A small network was shown many inputs. Here are its activations along a few directions, one row for each input.
Each table varies a few parts of the input and shows all the possible inputs, shuffled.
Descriptions start from the smaller parts, as in this example, which fits no table here: one of 8 places around a ring, together with either a single point or (one of 2 separate values, together with one of 4 places along a line) or one of 11 places along a line.
Shared parts are said once, and a part with two or three values counts as separate values.

Other details of the inputs shift rows strongly along two fixed directions, in all tables alike. That doesn't count.

A family of inputs:
r1: [-18  60 -34  44 -15   5  -5  -2  47  30 -32  11  -7]
r2: [ 21 -76  43 -58  19   5  21 -18 -21 -43  51   2  17]
r3: [ 17 -31 -13  28  32 -52  -2  46 -60   4 -27 -14  -3]
r4: [-29  13  27 -29 -32  70  15 -46  85 -17  43  25  19]
r5: [-16  63 -39  44  -7  11  -3   1  51  27 -34  11  -3]
r6: [ 24 -22 -11   7   6 -56 -19   5 -63   5 -41 -22 -24]
r7: [-31  26  34 -28 -39  69  20 -29  43  -9  66   9  42]
r8: [ 32 -22 -16  14  24 -51 -14  20 -55   0 -36 -26 -19]
r9: [-28  29  31 -46 -36  63  11 -44  40  -3  65  15  28]
r10: [-21  75 -30  38  -5   8 -13  30   7  40 -10   1   7]
r11: [-24  80 -29  20   7  -5 -13  23  -8  54   1  21  -5]
r12: [ 37 -78  38 -32   4  16  25 -37  20 -71  19 -12   0]
r13: [ 29 -27 -20   1  25 -52 -26  18 -51   4 -39 -16 -24]
r14: [-32  25  31 -45 -10  64  19 -16  41  -1  78  32  37]
r15: [-22  55 -42  39  -3  11 -10   5  55  28 -37  14  -3]
r16: [-26  79 -26  28   5  -1  -7  31  -7  50   0  18   1]
r17: [ 11 -35 -11  30   7 -47 -12  30 -55   0 -42 -31  -5]
r18: [-43  67  -9  37 -21   0   8  33  -7  63   1  25 -23]
r19: [ 38 -35 -25  37  23 -44  -1  11 -13 -21 -57 -22 -23]
r20: [ 14 -80  47 -47  -8  12  17 -25 -16 -50  34 -18  22]
r21: [-27  17  26 -34 -29  76   9 -44  84 -19  45  26  13]
r22: [-36  68 -30  17 -15   0 -29  11   1  50 -17   8  -7]
r23: [ 18 -29 -14   2   9 -55 -26   9 -58   7 -43 -18 -24]
r24: [ 32 -42 -28  32  26 -43  -7  15  -9 -19 -60 -19 -23]
r25: [ 25 -77  42 -48   8  15  17 -17  -8 -53  38 -16  22]
r26: [ 32 -62  35 -33   8   4  18 -13 -19 -46  28 -20  16]
r27: [-24  64 -35  31  -5  16 -20   7  48  26 -29  16 -19]
r28: [ 21 -73  50 -42 -11  11  23 -30 -20 -52  37 -22  22]
r29: [ 23 -24  -9  33  29 -52   4  42 -64   2 -24 -18  -4]
r30: [  54 -115   33   -8   11  -36   21  -24  -27  -69  -23  -32  -12]
r31: [ 32 -79  44 -33  -4  16  22 -40  14 -66  17 -12  -1]
r32: [-27  67 -33  33  -2   8 -19  34  11  41 -13   4   7]
r33: [-49  59 -12  32 -18   0   2  37  -3  64  -2  28 -23]
r34: [-13  33  26 -57 -21  63   6 -41  47  -5  68  24  22]
r35: [ 25 -46 -22  35  14 -49  -4   8  -9 -13 -62 -19 -19]
r36: [ 30 -19 -13   4  31 -60 -10  21 -68  10 -25  -5 -22]
r37: [-24  23  24 -53 -17  67   5 -31  52  -6  67  21  29]
r38: [-26  73 -32   6   9  -7 -24  20  -5  56  -2  30 -11]
Each input here is: one of 2 separate values, together with either a single point or one of 6 places around a ring or (one of 3 separate values, together with one of 4 places along a line).
The inputs of r10 and r32 match in every part but the choice among 2 separate values. If r18 is changed in the same way as r10 into r32, which row does it become?
Answer: r33
Which other rows does r21 become when the place on the ring of 6 takes its other values? List them by row number.
Answer: r4, r15, r24, r27, r35
Which other rows does r9 become when the place on the line of 4 takes its other values? List them by row number.
Answer: r6, r7, r28

A family of inputs:
r39: [ 35 -76  44 -26   5   5  37  -8 -14 -55  37 -19  15]
r40: [ 22 -84  47 -46  -1  16  22 -12 -14 -57  44 -22  28]
r41: [ 22  25 -37  46  34 -60 -22  40 -48  25 -51  -6 -27]
r42: [ 17   1 -18  21  24 -47  -7  26 -47  15 -35  -5 -35]
r43: [ 14   3 -29  20  29 -51 -35  34 -51  15 -43 -12 -13]
r44: [-45  93 -15  18 -27  33  -6   8  31  56  15  35 -12]
r45: [  4 -18 -26  73   1 -41  -5  18 -12 -10 -77 -26 -25]
r46: [-59  82  -5   8 -33  41 -11   8  37  53  21  21  13]
r47: [ 23 -77  39 -51  11  -5  23 -28 -24 -44  32  -3   5]
r48: [-32  76 -41   8  -2  45 -17  -9  88  32   3  32   0]
r49: [-33  83 -37  26 -13  37 -13   1  85  36 -18  30  -2]
r50: [ 27   5 -29  42  33 -45  -6  38 -45  12 -41 -18 -13]
r51: [-47  92 -11  29 -26  32   3  12  37  56  13  25  -1]
r52: [  3 -12 -18  26   3 -50 -11  22 -50  24 -39  -4 -26]
r53: [ 12  -3 -22  16  24 -28 -19  30 -39   8 -27 -20   3]
r54: [ 17  -4 -24  23  24 -35  -4  22 -36   9 -27 -13   4]
r55: [-40   5  56 -56 -42  84  39 -50  67 -12  94  29  45]
r56: [ 30  -8 -29  17   3 -50 -29  -8 -29   5 -65 -29 -34]
r57: [ 31 -88  32 -11   2   8  28 -26  26 -66  -6 -12   4]
r58: [-52  96 -23  -4 -14  33 -26   9  27  55  12  28  -3]
r59: [-25  18  45 -73 -20  88  25 -57  71 -25 104  40  52]
r60: [ 41 -56  19 -27  -9 -16  -6 -41 -21 -46 -13 -30  -8]
r61: [ 26 -84  44 -38   0   8  36 -19 -12 -55  43 -16  28]
r62: [  9 -70  36 -39  -7   0   4 -11 -28 -29  22  -8   0]
Describe the family of inputs behind these rows.
Answer: either one of 2 separate values or one of 4 places along a line or (one of 3 separate values, together with one of 6 places around a ring)
What sort of input is r58?
Answer: one of 3 separate values, together with one of 6 places around a ring
Start at r46 and move only the place on the ring of 6, one step at a time. The first step leads to r62. Which rows follow, in order?
Answer: r58, r43, r53, r40

A family of inputs:
r63: [ 40 -49  25 -32  33   8  22  -5  -5 -44  36   1   7]
r64: [ 16 -12 -14  42  -4 -18  -8  13 -12 -14 -47 -40   2]
r65: [ -6  66 -31  17  14  -5  -9  12   7  34  -9  19 -10]
r66: [-24  42  -6  23 -12  -3  -8  22  -6  35  -9  14 -27]
r67: [ -9  40 -14  41 -13  18   5   3  44   6 -23   3 -15]
r68: [-29  50 -16  36   2  -2  10  40  -1  46   0  21  -6]
r69: [-20   7   5 -27  -5  42  -8 -10  39 -10  28   6  29]
r70: [-25  46 -32  19  -6  -8 -20   2  21  40 -28  19 -10]
r71: [ -2 -38  29  -8   3   1  35   6 -13  -9  35   6  19]
r72: [-24  12  27 -13 -11  39  20   0  22   1  44  23   2]
r73: [-24  48   7  13 -28  61  18 -20  80  -4  22  17   4]
r74: [ 14 -28 -21  17  28 -39  -8  19 -16   0 -41   0 -22]
r75: [ 26 -33  -3  38   2 -25  15   1  -3 -22 -42 -20 -17]
r76: [ 11 -26 -18   7   7 -40 -19   1 -18   5 -50  -5 -36]
r77: [-34  52 -12  22 -26  -6  -9  10  -7  50 -15  15 -29]
r78: [-27  39 -10  28  -4  -6   5  27  -7  38  -5  17 -13]
r79: [-10   5  17   0 -30  47  20 -29  53 -26  24  -4  29]
r80: [ 24  -1 -16  -2   6 -33 -31   2 -49   2 -31 -31 -10]
r81: [  4  15  12 -33   9  41   5  -6  16 -16  52  -1  42]
r82: [ 32 -46  28 -47   6   6  -3 -23 -23 -44  27 -25  21]
r83: [ 27 -51 -15  13  23 -56 -14  13 -33  -7 -55 -11 -33]
r84: [ -8  25 -10  38 -19   8  13 -10  33   6 -20  -1   3]
r85: [-39  46  -1 -29 -33  52 -15 -34  57  16  25  21  14]
r86: [-40  89 -51  34   4  16 -25  31  38  54 -15  23  12]
r87: [-17  36 -34  20  14   5 -24  32  14  24 -16  -1  15]
r88: [ -6 -32  36 -28 -18  17   5  -5 -19 -18  31 -15  18]
r89: [  5  13  21 -43 -12  36   1 -39  27 -14  39  13  -6]
r90: [  8 -55  41 -27 -14   0  14 -15 -21 -25  18  -3 -21]
r91: [-28  12  30 -24 -31  37  10 -15  12   4  45  10  21]
r92: [-40  45  -2 -25 -32  44  -5 -39  61  23  23  30   6]
r93: [  7  10  15 -30  13  35  23 -14  28 -13  52  21  22]
r94: [ 13 -56  20 -37   0   7 -10 -17  -1 -37   8 -19  15]
r95: [ 19 -64  22 -29  20   8  10 -11  14 -43  13   5  -5]
r96: [ 41 -30 -17  11  34 -53 -12  17 -61 -13 -32 -26  -3]
r97: [  5 -58  40 -21 -11  -8  24 -15 -28 -20  23  -2   3]
r98: [-20  66  -6 -13   1  44  14 -11  45  22  50  32  31]
r99: [ 24 -25 -12  47   4 -32  13   9  -5 -15 -50 -19 -20]
r100: [ 21 -20 -15  45  -2 -27   0   9 -13 -15 -50 -32  -2]
r101: [-20  33 -31  21   7 -10 -12   9  18  31 -23  18  -3]
r102: [ 23   4 -22  11  26 -32 -22  22 -45   1 -24 -24   3]
r103: [ 24 -74  21 -27  26   2  23  -5  10 -42  18   5   9]
r104: [  2 -53  41 -35 -23   7   4 -17 -32 -27  25 -24   8]
r105: [ 15 -62  21 -37   0   3  -1 -24   2 -38  10  -9  12]
r106: [ 10 -16 -20  11   9 -35 -26   6 -14   6 -51  -5 -44]
r107: [  8 -18 -26  18  21 -35 -20  20 -22   3 -40 -11  -5]
r108: [ 30  -3 -18  11  21 -47 -13   9 -40   5 -35  -8 -26]
r109: [ 21 -90  45 -27   5 -12  26  -4 -45 -46  27 -20  17]
r110: [  7  12  17 -34   9  37  12 -20  30 -19  46  19   7]
r111: [-21  10  26 -10  -3  40  27  11  25   2  51  24  10]
r112: [ 26   0 -18   6  15 -38 -21   7 -43   3 -28 -18  -6]
r113: [ -2 -15  -6  32   9 -47   7  27 -49  20 -26  -4 -13]
r114: [  4 -56  39 -26  -3   9  16   2 -29 -32  33 -19  23]
r115: [-21  -1  34 -24 -24  30  21 -16  16   0  42  19   3]
r116: [ 18 -21  19 -37  -7   0   7 -41  -6 -17  21  -1   2]
r117: [ 25   2 -19   6  10 -44 -17  -1 -38  11 -37  -9 -34]
r118: [ 23 -64  29  -8 -12  17  18 -21  11 -61   9 -37  25]
r119: [-26  41 -15  31  -1  -2   1  39 -15  37   2   6  12]
r120: [-16  46 -36  27  20   4 -13  32  31  31 -18  24 -14]
r121: [  1  10  16 -33   2  29  17 -30  23 -11  47  18  24]
r122: [ 31  -1 -14   8  23 -35 -16  11 -32   0 -29  -6 -31]
r123: [  1 -11  -7  29  14 -30  -3  49 -52  13 -15 -23   7]
r124: [-18  65  -4 -20  -2  53   4  -8  42  13  54  22  40]
r125: [-41  86 -49  37   5  10 -13  24  43  60 -15  33   5]
r126: [-13   6  11 -29  -8  39  -3 -21  51  -8  23  24  -5]
r127: [  9   3 -20  54  -6 -27   9   5   5   4 -46 -14  -8]
r128: [ 13 -65  23 -46  -8   9 -11 -29  -3 -41   7 -23   9]
r129: [ -3 -14  -1  15 -14 -37 -13  12 -55  16 -28 -18 -18]
r130: [-36  52 -12  23 -29 -11  -8   4 -10  53 -14  13 -18]
r131: [ -4  55 -25  11   1 -14 -15  -3  -4  34 -13  10  -6]
r132: [ 26  -3 -18   1   7 -41 -24  -2 -47   3 -33 -23 -15]
The inputs of r63 and r81 match in every part but one. If r66 is changed in the same way as r63 into r81, which row does it become?
Answer: r88
The inputs of r71 and r123 match in every part but one. If r84 is changed in the same way as r71 into r123, which row does it become?
Answer: r64
Describe the family of inputs behind these rows.
Answer: one of 5 places along a line, together with either one of 2 separate values or (one of 3 separate values, together with one of 4 places along a line)
Which other rows does r125 become when the place on the line of 5 takes its other values? List them by row number.
Answer: r86, r87, r103, r120
